A small network was shown many inputs. Here are its activations along a few directions, one row for each input.
In each table, some parts of the input vary, and every possible input appears once, in random order.
A made-up example of a description, with smaller parts first: one of 5 places around a ring, together with either a single point or one of 11 places around a ring or (one of 2 separate values, together with one of 6 places along a line).
Shared parts are said once, and a part with two or three values counts as separate values.

Other details of the inputs vary at random and push rows far along three fixed directions, the same in every table; ignore that.

Table:
r1: -16 -39 -29  22  -3 -15  -4   4  29  13  11 -28   6   1
r2:  -8 -25 -16  13   0 -14 -19   5  24   3  18 -29  21 -20
r3:   7   8  -3  15 -14   2   5   2 -10  -5 -17  11  -2  -3
r4:  -5   5  -9   8 -10  -3  11  -8  -7 -16 -23  18 -11 -10
r5:  -2   1   6   1  14   2  14   8 -16  13  14   9   6   5
r6:  12  14   7 -10  -2  -3   5  16  -2  25  27   7  -2   9
r7:   6  11  18   6   5  -2  -2  -1 -13 -14   1  20   0 -11
r8: -7 29 18  6 -9  0 -4 -3 -6 -9  2  4 -1 -5
r9:  -5   1  -4   7 -10   7  -2   5  -4  11 -18  -5   3   8
r10:   0 -12  -2  15   5   6   4   4  -9   5  -1  13   4  -1
r11: -17   2   8  16   5   2  14 -30 -10   1 -12   5  16   2
r12:  -6   6  21  -2  -5   6  -3  -5   6 -24  -2   3 -19  -2
r13:  -7 -38 -27  18  -2 -17 -13  -6  30  17  16 -32  28 -13
r14: -7 -4 17 -6  9 19 -9 14 -3 14 12  7  1  9
r15:   1  -2   9 -19   9  15 -15   9 -14  16   4  -1   3  14
r16:  -7 -29 -32  16   5  -9  -3 -11  18   8 -16 -29   6  11
r17:   8  11  18  -3   5  -1   9  -5  -8 -21   6   2   0 -18
r18: -3  8 12 -6 -4 18 -8 22  4 21 16  3 -8 11
r19:  16   6   7 -12  -5  -4  -2  -5 -12 -24  -8   2 -18   0
r20:  -1   8  20  -6   1   7 -16  -1 -12 -14 -17   9   5  -2
r21:  13  22   8  -7 -16 -28 -42  14  16 -37  16  20 -13 -37
r22: -12   7  -9  -5  -7   2  -6 -15  -6  -8 -20   3  -9  -2
r23:   0  -2   2   9  10  -3  19 -12 -14  13   3  11  12   5
r24: -11  -3   0   3  10  12  29 -26   2   3  -3 -12  19   8
r25: -18  -3 -11  -1  -5   3   3  -4   0   2 -22   1  -6   3
r26:  -9  12 -17   8  -1  -8  30 -24  -4  -5  -9  14   3   3
r27:  -4  -1   0   2  17  12  -1 -12 -11  11 -20  -2  10  14
r28: -7 14  9 -2 -3  6 10 -3 -1 23 11 -1  3 14
r29:   9  -4  -4   0   7  -1  20 -12   3  -2   8  -5  17  -1
r30: -14   4   5 -19   2  14  -6  19   9  16  17   8 -17   7
r31:  21  12  17  -4 -14 -29 -38  12  18 -45  20   6 -15 -30
r32:   6  28  12   8  -9  -7   4   2 -13 -10   4  12  -4  -9
r33: -10  10   9   4  -2  13   8   8  -2  20   6   0  -4  11
r34:   9   4  -8 -29   2   4  -5  19  -8  17  11   8 -17   9
r35:  -6   3  -7   9  -7  -1   8  -4  -2  -9  -9  19 -15 -10
r36:  -1 -17 -30 -10   1 -22 -19  41  24  30  46  -9   1  -5
r37:   0 -19 -25  26  -8   2   8  14   4  27   3  -1   3   5
r38:  24  -2   6 -27  19  11  -2  16  -1  12   9  -8  -1   6
r39:   4  -7   4   1   8   2  28 -15  -5   6   4  -3   7  -2
r40:  11  -1  -2   6   1  -1  -7 -10 -23 -10 -18  10   5  -5
r41:  -1   2   2   9  -1 -13  18  -9  -4 -19   2  -1 -10  -5
r42: -14 -15 -37  29  -9 -25  18 -24   8   5 -10   2   8 -11
r43:  -2  -6   9  -2   0  11   0 -10  -2 -15 -23 -10   5  -8
r44:  -2  -4  20 -19  12  17   0  14   8  11  22 -11  -1   1
r45:   5  -4   3  12   0   2   2  -2 -14  -9 -16  15   6  -5
r46: -15  14   6 -15  -1  -3   2  -6   7   9  13   6  -6   3
r47:  -8  10   7   8   5  -1   0 -22  -3  -8  -2   6  22   3
r48:  -4 -10  12 -13   7  24   9   5   0   7  -2 -10   0   5
r49:  12  -8   7 -21   2   5   5  25   3   4  15   0 -18  12
r50:   0  33  14   0 -10   0  -3 -12   0 -10   3   7   9   4
r51: -13   6   9  13  -7 -12  14 -36   3 -25 -13  -4  -3  -4
r52: -11  28   7 -12  -4  -5  -1 -16   6 -16   4  12   0  -1
r53:  -3  -4  16 -16   9  18 -13  21  -3  15  10   4   3  11
r54:   1   8  10 -13  -6  17  -9  25   1  20   8   0  -5  14
r55:  29  -4   0  -6 -11 -16 -41   2   5 -34   1  -7   5 -33
r56:  4  9  2  6 -1  6 16 13 -9 19  8  8 -6  8
r57:  -2 -13  -2   8   1   6  25  -2  -2  -2  -2   3 -17   8
r58:   9 -12   6 -11   7  17  17  10  -6   6   0  -2  -2   2
r59:   4   2   5  -2  10  10  -4 -19   0 -12 -23 -13   6  -4
r60:  12 -23 -44  28 -20 -21 -24   6   6  11  -8 -14  14 -10
r61: -16  20  12  -5  -4   0  -4  -5   3 -14  -2  13 -14  -9
r62:   6  10   4 -19  -4  15 -15  17  -8  23   7  -6  -5  17
r63: -10  -4  12  18  -3  13   7 -26   0 -26 -22  -2   2 -17
r64:   3  -8   5  -5 -12 -11 -30  10  21 -23   4 -10  -7  -9
r65: -27   7  -4  -4   6   6  20  -2  -2  15   5   0  -7   8
r66:  -3  -7   2 -18   3  11   5  -1  -5   5  -2 -14 -14  20
r67:  20   3   4 -19  21   6 -11  19 -10  19   8   6   3  13
r68:  13  -5   9 -18  10   7  -7  28 -13  16   7   9   2  10
r69:  -5 -38 -28  11 -10 -19 -23  11  27   2  -3 -29   7  -1
r70:  -9  -1  -2   0   1  -4  14 -16  12  -5   7 -11   5  14
r71:   6 -15  -7   0  -2  -5  12   5  -2  -5 -12  -5 -10   8
r72:   5  11 -15  -1   3  -7   2 -10  -5  -7 -22  11  -9  -3
r73:   0  -5   0   2   3  -8  30 -14  -2   2   6  -1  -7  10
r74:  -1   9  12   9  -6 -22 -45   2  10 -27  13   1  16 -28
r75:  27  16 -10  13 -14 -23 -38   2   6 -19 -13   3   5 -19
r76:  19   6  -2 -31 -11 -20 -48  43  17  -6  23   8 -12 -17
r77: -11  10  20  10   5   6  -3 -12  -9 -11  -8  11   4  -6
r78: -16  -4   2   5   2  -4  13  -7   6  -5   6 -14  -5   5
r79: -17   1  -2 -14   0  14   6   9   2  12  -4   5 -12  10
r80:  11  -8   3   0   0   4   8  -4  -9 -15 -20  -2   3 -11
r81: -12   6 -13  -7   9   7   5 -11   0  10 -20  -1  -7  12
r82:  -1  11  -9  16  -3   3  -3 -17  -4   3 -30  -5   5   6
r83:   3  -2 -32  34 -13 -20   8 -15   6   4  -4  -2  23  -2
r84:   6  -8   6  10   0   8  11  -8  -3 -15  -8   4  -2 -15
r85:  10  -5  -8  -8  14   3  20  -2  -5   8 -10  -7 -13  21
r86:   6   2   0 -11   7  -4  26  -3   2   2  18  -1  -3  19
r87:  11  19  13  -1   6  -6   0 -11 -10 -16   7  19  14  -2
r88:   6   2  -7   9  -7   5  15   7 -15  13 -19   5  -2  10
r89:   8  -6  11 -31   9  21 -10  10  -3  12  10 -16  -2   7
r90:   2 -42 -29  17   6  -8   4  13  18  23  17 -22  16  -9
Description of these inputs: one of 2 separate values, together with one of 5 places around a ring, together with one of 9 places along a line.
- Changing only the choice among 2 separate values turns r7 into r77. The same change can be made to r45. Which row results? => r53
- Changing only the choice among 2 separate values turns r56 into r33. The same change can be made to r21. Which row results? => r61
- Changing only the choice among 2 separate values turns r71 into r69. The same change can be made to r88. Which row results? => r9
- Which other rows does r52 become when the place on the ring of 5 takes its other values? List them by row number. => r24, r47, r50, r70
- Which other rows does r4 become when the place on the ring of 5 takes its other values? List them by row number. => r3, r45, r49, r58
- Which other rows does r55 become when the choice among 2 separate values takes its other values? List them by row number. => r89
- Which other rows does r72 become when the choice among 2 separate values takes its other values? List them by row number. => r81

Table:
r91:   0   3  22 -18  13  20  11  -2  -5  -4   1   0  -7   7
r92: -15   9   6  21   2   1  11 -33 -11 -16 -21   7  11  -8
r93: -21  11  19  -5   9  23  38 -23 -16  -3 -16   1 -16  14
r94:  -6  -5 -13   0   2  -2  18   6  11  25  21  -5   1  14
r95:  11   9  23 -18  -1   1 -26  -3   8 -31   5  -1  -1 -15
r96:   2   9 -12  30 -19 -26 -18 -22  -6 -38 -25  16  11 -31
r97:   1  34  26  -7 -10  -3   3  -8  -3 -28   7  18  -8  -8
r98:  -1 -25 -19 -14  11  15   8  13   3  32  -5 -16   3  19
r99:  -1 -20 -22  29  -6 -16  -8 -24   9  -8 -18 -22  29 -14
r100:   2  18  11   1 -14  -6 -33  13  11 -15   3   9  -4 -15
r101:  18   2  20 -45   9   3 -32  29  18   1  33 -10  -1  -1
r102:  -2  -5   3  -2   6  -5 -22  18  12  11  27  -2  12  -7
r103:  10   3  -2  32 -17 -25 -10 -27  -2 -46 -18   1  16 -32
r104:  15  -2   7 -11  -3 -12 -17  10  11 -23  16   1   0 -16
r105:  -4 -16 -39  27 -13 -25  -2 -15  11 -10 -21 -10  -1 -13
r106:  19   0  23 -31   4   0 -20  29  11  -7  34   4  -9  -6
r107:   0 -11 -19  -5  15  -5  10  11   7  34  27  -6  11  13
r108:   4   4  25 -18  12  14   1  10   0  -8  10   2  -7   0
r109:   6   0  -7  14  -3   0  19 -23 -13 -23 -34  10  -7  -7
r110:   7  19  15 -29  -8  -4 -33  12   6 -16   2  -1 -15  -8
r111:  22  17  27 -37  -4   5 -46  20   6 -25  10   6 -11 -13
r112:   4 -10  -7 -11  -8  -8 -19  27  11   8  18  -2 -13  -2
r113:   1 -21 -30  34  -7  -8  15 -12 -10   4 -24  -7  14  -2
r114:  -4 -20 -30   6  -3  -7  11   6   6  19   0 -10  -9   7
r115:  -9 -34 -39  18  -3 -21   7   0  22  16  12 -22   4  -2
r116:   7 -22 -26  -9  13   6  17  15   2  30   3  -9  -3  18
r117:  -5  17   5  15 -15  -2   6 -13  -7 -17 -18  18  -7  -6
r118:   7  17  34  -7   7  14   4   0 -12 -11   4   5  -1  -1
r119:   0 -17 -16   2   2  -6 -20  26   7  28  18   0   9   0
r120:   4   9   3   6  -6 -20 -16  -4   3 -21  11   9  11 -20
r121:  13   8  12 -24   3   0 -24  35  -1  17  31  15  -5   2
r122:  -3  18  21   5   8  30  33 -23 -36  -3 -36  11  -6  15
r123:  25   4  24 -27   3  -2 -26  35   7   7  44   0   0  -3
r124:  -3 -29 -33  26  -5  -6  16 -11  -2  -3 -27  -5   6  -3
r125: -17  11  14  -1   6  25  35 -11 -22   1 -26   8 -22  15
r126: -13 -19  -6  -2   5   2  14  11   8  20  16 -11  -7   8
r127: -17  11  12  -5   5  26  32 -16 -22   2 -27   6 -21  17
r128:  14   6  16 -23   9   4   9   5  -1  -8  14   6 -11   1
r129: -20  -7  -7  20   1   5  18  -8   7  12  -2  -6   7   6
r130:   7   4  -5   5  -2 -20 -14  -2   8  -7  17   5  10 -15
r131: -10  -9 -12   4  -2   7   7  17   5  30   8   0  -2  14
r132:   2  20   0 -14   3   9  19   6  -6  18   5   9 -12  19
r133:   2  25  24 -19  -8  -1 -28   4  13 -15  20   3  -1  -8
r134:  10  29  26  -7  11  13  38 -24 -27 -13 -12  12  -7   9
r135:  -9  10   1  35 -22 -23 -14 -27  12 -42 -16   7   8 -31
r136:  -8   5 -11   7   2  -3  26 -12   5  11   4  -2   2  10
r137:   8   9  20 -22  -6 -10 -22  20  13 -15  31   3 -15 -12
r138:  -1   2  12  -4   8  24  40 -10 -26  -1 -26  16 -16  14
r139: -11  10  20  -2  15   8  30 -27 -20  -8 -18   6 -10  37
r140:  -5 -12 -14  15 -14 -15 -17   3   9 -13  -9  -4  -6 -16
r141:  -1  10   9 -23   1  10  14  15 -12   6   6   8 -23  13
r142:  -7   0 -15  15 -17  -9 -25  -6  14  -7 -10  -5   9 -10
r143:   3   7 -10   5 -16 -14 -17  12   9  -5   7   6   0  -8
r144:  -2 -23 -21  33  -7 -12 -10 -23   8  -8 -15 -21  27 -14
r145:  -3 -22  -6   2  14  14  12   8   1  33  12 -19  13  17
r146:  20   2  18 -31   2   5 -29  37   6  -2  21   7 -13  -4
r147: -19 -15 -10   5   2   6  15 -15   5   7  -5 -16   0   7
r148:  -5  -8  -9  -5   7  -6 -14   3  11  17  14 -10  20   1
r149:  -1 -14 -18  -5   3  -1 -27  18   8  28  15  -8  14   4
r150:  -9 -20 -12   3  12   3  18  10   0  37  22  -1  11  14
r151:  -4   8  -4  34 -14 -18 -26 -20  -2 -36 -29  12  12 -32
r152:  -1  16  22   7   6  26  39 -18 -38  -3 -32  17  -9  12
r153:  18  14  19 -14   6   3   8   4  -8  -2  16   4  -3   3
r154:  -9  12  18 -24   6  11  11  -6  -2  -1   1  -6 -11   9
r155:  16   8   7 -11   8  12  19   8 -19  16   0   6  -8  15
r156:   1   4  21 -29   5   4 -19  30  14   5  36  -6 -14   0
r157:  -3   9  24   5  11  22  41 -17 -27   1 -13   8  -2  12
r158: -19 -18 -22  29   2  -5   7 -28   2   5 -14 -10  25  -4
r159:   5   9   1  -9  -3 -17  -7  -1  12 -17  13  -4 -10 -11
r160:   1  19   9  -1 -13  -3 -30   5   9 -14  -1   7  -3 -10
r161:  -6   4  15  -3  12  30  34  -9 -24  -1 -30  10 -14  14
r162:  17  11  20 -11   0   6 -26  23  -5  -4   8   4  -2  -6
r163: -21  20  19   2   6  24  37 -24 -13   2 -13   8  -5  17
r164:  -9 -27 -40  15   1 -10 -15   3  10  30  -5 -16  24   2
r165:   6  12 -13  30 -17 -28 -18 -26  -3 -37 -26  16   8 -31
r166: -14  16  13   1  11  25  27 -17 -29   9 -25  16  -4  16
r167:   4   5  16 -19   9  22   4   5 -11  -1 -11   6 -12   9
r168:  13  24  26 -10  -4  12 -14  -7 -17 -21 -15   8  -3  -5
r169:   4 -24 -19  -9  17   3  24   8   8  26  14 -14   2  16
r170:  10   6  -5  24 -18 -17 -27 -26  -3 -37 -38  -4  16 -27
r171: -14 -30 -33  28  -8 -16   4   3  23  22  14 -13  16   0
r172:  -5 -45 -30  20   3  -9   1   6  19  14   6 -20  15  -5
r173:   6 -23 -15   4   6   9  14  19  -7  38   6  -6   5  17
r174:   0  12  11  20  -9 -20 -21 -17   1 -36  -5  14  10 -31
r175:   1  18   0  -1 -16 -10 -30  -3  11 -15  -9   1   4 -12
r176:  23   3 -10   3  -5 -15 -19   7   2  -5   0  -2   5 -10
r177: -10 -35 -35  18   7 -10   1   1   5  27 -10 -17   6  36
r178:  -4   5  12 -20   4   5  17   9  -2   3  19   1 -15   9
r179:   9  17   2 -18  11   4   5  10 -11  16   9  13  -5  11
r180: -19 -34 -37  11   0   5   7   2   9  32  -8 -24   3  15
r181:  -4   8  -1  -1  -9 -12 -21  -4  20  -8   7  -8  11  -9
r182:  -1  -9 -24  -2  -1  -1   7  20  10  37  18  -4  -3  18
- Describe the family of inputs behind these rows. => one of 2 separate values, together with either a single point or (one of 5 places around a ring, together with one of 9 places along a line)
- Changing only the choice among 2 separate values turns r179 into r107. The same change can be made to r114. Which row results? => r115
- Changing only the choice among 2 separate values turns r133 into r142. The same change can be made to r163. Which row results? => r160
- Changing only the choice among 2 separate values turns r168 into r144. The same change can be made to r96. Which row results? => r120
- Start at r141 and move only the place on the ring of 5, one step at a time. The first step leads to r143. Which rows follow, in order? => r96, r113, r124
- Which other rows does r116 become when the choice among 2 separate values takes its other values? List them by row number. => r169
- Which other rows does r92 become when the choice among 2 separate values takes its other values? List them by row number. => r166
